A small network was shown many inputs. Here are its activations along a few directions, one row for each input.
Each table varies a few parts of the input and shows all the possible inputs, shuffled.
A made-up example of a description, with smaller parts first: ring(5) and (point or (values(2) and line(4)) or line(11)).
Shared parts are said once, and a part with two or three values counts as separate values.
(in the rows, 128 means zero)

Other details of the inputs shift rows strongly along two fixed directions, in all tables alike. That doesn't count.

Table:
r1: [103 155  64 103 107  89 182 129 122 140 115 110  87 146 143 160]
r2: [101 125  85 131 138  90 182 132 130  93 107 112 121 142 173 148]
r3: [180 107 212 150 136 182  52 119 131 130 158 154 166 127  99  66]
r4: [189 124 220 126 153 177  50 120 117 135 151 150 149 124 108  92]
r5: [138 113 152 142 127 151 107 124 132 118 135 133 144 140 117  95]
r6: [128 114 101 171 113  65 201 137 154  45 132 127 145 107 189 120]
r7: [111 104  96 164 141  82 190 133 143  65 120 123 143 130 197 139]
r8: [120 155 134  75 147 154  74 120 111 196 118 121 102 129  84 154]
r9: [ 99  92  78 175 116 104 186 142 150  88 115 134 149 133 169 133]
r10: [108 163 110  86 113 129 129 126 110 175 120 112  89 122  91 163]
r11: [ 51 139  28  99 117 118 155 136 131 194  91 107  94 140 102 186]
r12: [149  86 184 181 131 148 114 135 146  68 150 145 192 101 134  72]
r13: [137 174 127  76 119 150  92 117 105 212 132 120  77 145  78 152]
r14: [190 117 189 165 118 123 125 127 136  69 157 153 153 111 156  83]
r15: [115 153 141  74 144 157  80 124 103 194 119 118 108 125  80 157]
Each input here is: values(3) and line(5).
Question: Changing only the values(3) part turns r15 into r12. The same change can be made to r2. Which row results?
Answer: r5
Question: A walk changes only the line(5) part. It starts at r10 and steps to r6. List the rest of the walk in order.
Answer: r14, r13, r1

Table:
r16: [173 104 155 192 103  88 184 128 152  10 154 138 164 124 191  63]
r17: [179 128 202 141 101 174  78 117 129 120 162 142 147 127  82  56]
r18: [ 71 137  24 108 140  91 180 135 125 172  90 111  82 161 160 209]
r19: [126 131 129 113 120 177  72 127 127 207 129 142 114 134  65 138]
r20: [ 81  95  98 151 154  96 171 142 140  77 106 119 165 105 174 146]
r21: [105 158 106  72 145 156  96 114 101 203 104 105  80 178  94 155]
r22: [132 146 166  84 167 149  73 122 107 162 125 120 127 117 108 142]
r23: [ 91  96  80 172 107 111 185 136 153  79 116 122 148 141 152 112]
r24: [ 78 158  36  93 121  87 195 127 113 152  94  95  65 175 150 184]
r25: [148 145 141 114 100 161  88 124 125 192 144 142 109 123  70 128]
r26: [174  98 201 152 155 182  51 124 131 137 145 159 165 130 113  92]
r27: [149 171 164  77 122 139  87 122 108 169 141 125 107  99  83 135]
r28: [131  71 159 206 131  98 168 143 165   4 144 143 213  72 182  78]
r29: [166 157 154  95 138 149  84 119 109 184 136 138  91 145 109 145]
r30: [190 143 230 109 158 147  67 119 110 112 155 137 145 100 122  97]
r31: [ 91 157  26 107  96  79 197 135 129 169 108 117  68 141 140 197]
r32: [121  92 136 162 142 141 132 128 136  86 121 128 160 150 151  96]
r33: [ 98 116  98 155 105  78 196 142 146  69 130 122 153  82 156 130]
Question: Changing only one part turns r24 into r30. The same change can be made to r21. Which row results?
Answer: r22
Question: What is each input in this table made of?
Answer: values(3) and ring(6)
Question: Change only the values(3) part in r32. List by row number the other rows that result.
Answer: r20, r26
Question: Change only the ring(6) part in r29. List by row number the other rows that result.
Answer: r18, r19, r25, r26, r31
